A small network was shown many inputs. Here are its activations along a few directions, one row for each input.
Each table varies a few parts of the input and shows all the possible inputs, shuffled.
A made-up example of a description, with smaller parts first: one of 6 places along a line, together with either a single point or one of 11 places around a ring or (one of 2 separate values, together with one of 8 places around a ring).
Shared parts are said once, and a part with two or three values counts as separate values.
In the rows, zero is written as 128.

Other details of the inputs shift rows strongly along two fixed directions, in all tables alike. That doesn't count.

Table:
r1: [140 118 131 148 137 151 141 121 133 127 121 121]
r2: [133 123 128 160 132 125 126 144 137 134 123 142]
r3: [130 130 126 157 131 140 123 146 136 136 119 142]
r4: [132 140 121  69  90  98 102 129 149 127 172 103]
r5: [138 152 135 163 138 133 144 113 126 118 132 149]
r6: [140 122 112 156 117 147 115 124 137 116 115 135]
r7: [118 150 119  74 117 101 112 125 162 137 178  98]
r8: [139 117 130 156 109 142 125 116 130 125 112 120]
r9: [112 160 133  73 100 116 121 155 158 140 165 105]
r10: [117 133 129 158 142 146 127 123 128 124 131 147]
r11: [135 125 141 160 121 142 135 142 132 139 121 129]
r12: [121 129 115 155 127 151 142 128 120 125 122 126]
r13: [146 112 132 144 134 143 140 116 126 135 126 129]
r14: [152 150 130 165 124 127 142 136 134 130 122 145]
r15: [ 92 102 160  48 183  96 136 135  74 110  50 142]
r16: [104  92 137  50 189  78 126 130  90 117  45 140]
r17: [120 125 132 161 144 131 129 121 128 122 135 146]
r18: [125 147 115  76  93  99 101 129 161 121 170  99]
r19: [136 118 132 148 135 147 139 117 131 134 118 121]
r20: [138 125 140 158 124 145 136 147 131 132 121 129]
r21: [143 118 129 156 112 146 126 120 130 117 114 120]
r22: [106  95 145  48 171  87 134 134  58 122  49 132]
r23: [118 155 116  66 121 117 112 131 160 132 170 101]
r24: [152 141 122 153 140 131 146 111 133 124 117 138]
r25: [122 131 109 156 134 142 127 126 119 129 122 131]
r26: [131 130 132 158 122 150 138 148 139 132 122 137]
r27: [120 122 114 158 134 123 129 120 118 134 123 130]
r28: [135 123 116 146 147 148 128 124 136 124 119 135]
r29: [104  93 135  52 176  76 126 135  62 123  53 141]
r30: [124 122 112 160 136 128 130 124 119 127 126 130]
r31: [150 109 119 157 114 132 120 121 128 118 126 137]
r32: [118 130 116 156 124 148 141 124 120 132 121 126]
r33: [120 127 143 156 134 147 138 119 124 128 130 134]
r34: [133 142 122  63 118 106 117 132 152 129 183 104]
r35: [135 122 120 155 109 150 129 123 138 117 114 129]
r36: [131 121 121 153 108 145 128 119 136 123 110 129]
r37: [127 150 143  71  98 105 118 149 146 147 173 104]
r38: [127 147 133  73 106  96 111 154 149 141 176 113]
r39: [130 126 123 158 127 149 139 125 115 127 126 117]
r40: [134 114 117 161 115 123 117 114 136 125 115 133]
r41: [126 120 145 152 132 139 137 114 118 135 134 142]
r42: [145 117 131 156 130 129 129 147 128 132 130 145]
r43: [104 165 133  75 110 128 125 135 155 122 186 108]
r44: [137 123 113 160 113 143 115 120 138 122 116 134]
r45: [132 122 122 147 137 154 142 123 138 126 118 130]
r46: [141 111 134 143 133 138 139 112 124 141 122 130]
r47: [149 112 130 156 108 140 125 117 125 125 123 127]
r48: [ 98  98 142  43 180  98 137 131  88 122  37 137]
r49: [116 124 134 161 142 127 127 116 128 129 132 146]
r50: [126 131 108 154 136 147 127 129 119 124 124 131]
r51: [118 152 134  74 118 108 115 133 144 124 194 117]
r52: [129 123 129 162 129 121 125 140 137 140 122 141]
r53: [145 176 117  84  85 103 117 121 159 119 170 104]
r54: [137 117 116 155 133 132 131 127 110 127 134 134]
r55: [145 112 132 156 105 136 124 113 124 132 120 127]
r56: [115 151 135  75 116 105 114 129 143 131 192 117]
r57: [121 134 127 158 143 152 127 126 129 118 136 147]
r58: [133 119 127 154 123 137 136 118 108 141 128 124]
r59: [101 165 134  78 108 126 124 131 154 129 184 108]
r60: [145 119 142 156 121 138 135 142 126 139 127 136]
r61: [142 108 124 146 141 130 132 117 127 134 127 138]
r62: [134 131 124 157 132 145 123 149 136 130 122 143]
r63: [111 124 134  52 177  73 141 129  65 113  39 141]
r64: [117 153 143  73 109 117 122 128 143 131 191 108]
r65: [126 126 124 159 124 146 138 121 115 134 124 117]
Description of these inputs: one of 5 separate values, together with either a single point or (one of 2 separate values, together with one of 6 places around a ring).
- Changing only the choice among 5 separate values turns r3 into r25. The same change can be made to r52. Which row results? => r27
- Changing only the choice among 5 separate values turns r1 into r21. The same change can be made to r34. Which row results? => r31
- Which other rows does r55 become when the choice among 2 separate values takes its other values? List them by row number. => r47
- Which other rows does r45 become when the choice among 5 separate values takes its other values? List them by row number. => r12, r26, r35, r43
- Which other rows does r65 become when the choice among 2 separate values takes its other values? List them by row number. => r39

Table:
r66: [105 136 146 146 165 144 149 129 115 134 142 144]
r67: [125 151 134  73 107 102 112 150 151 128 154 113]
r68: [104 143 137 145 166 145 146 132 119 128 139 153]
r69: [133 122 115 142 131 134 128 108 127 120 113 129]
r70: [131 122 125 144 126 138 128 139 133 127 108 131]
r71: [134 115 132 141 123 142 131 135 127 134 112 127]
r72: [131 119 119 146 131 127 120 122 125 124 119 137]
r73: [101 115 139  12 145  70 112 135 100 121 100 114]
r74: [145 170 127 125  66 136 114 140 186 145 227  96]
r75: [134 120 124 140 122 142 134 115 116 124 112 120]
r76: [137 114 122 140 129 137 132 107 120 121 119 124]
r77: [129 127 116 143 123 138 132 117 124 121 107 124]
r78: [143 115 132 146 128 119 130 130 122 135 122 139]
r79: [142 123 126 148 131 118 124 134 127 129 119 142]
- What do these inputs look like to the network? => one of 2 separate values, together with either a single point or one of 6 places around a ring
- Changing only the choice among 2 separate values turns r74 into r67. The same change can be made to r73. Which row results? => r72
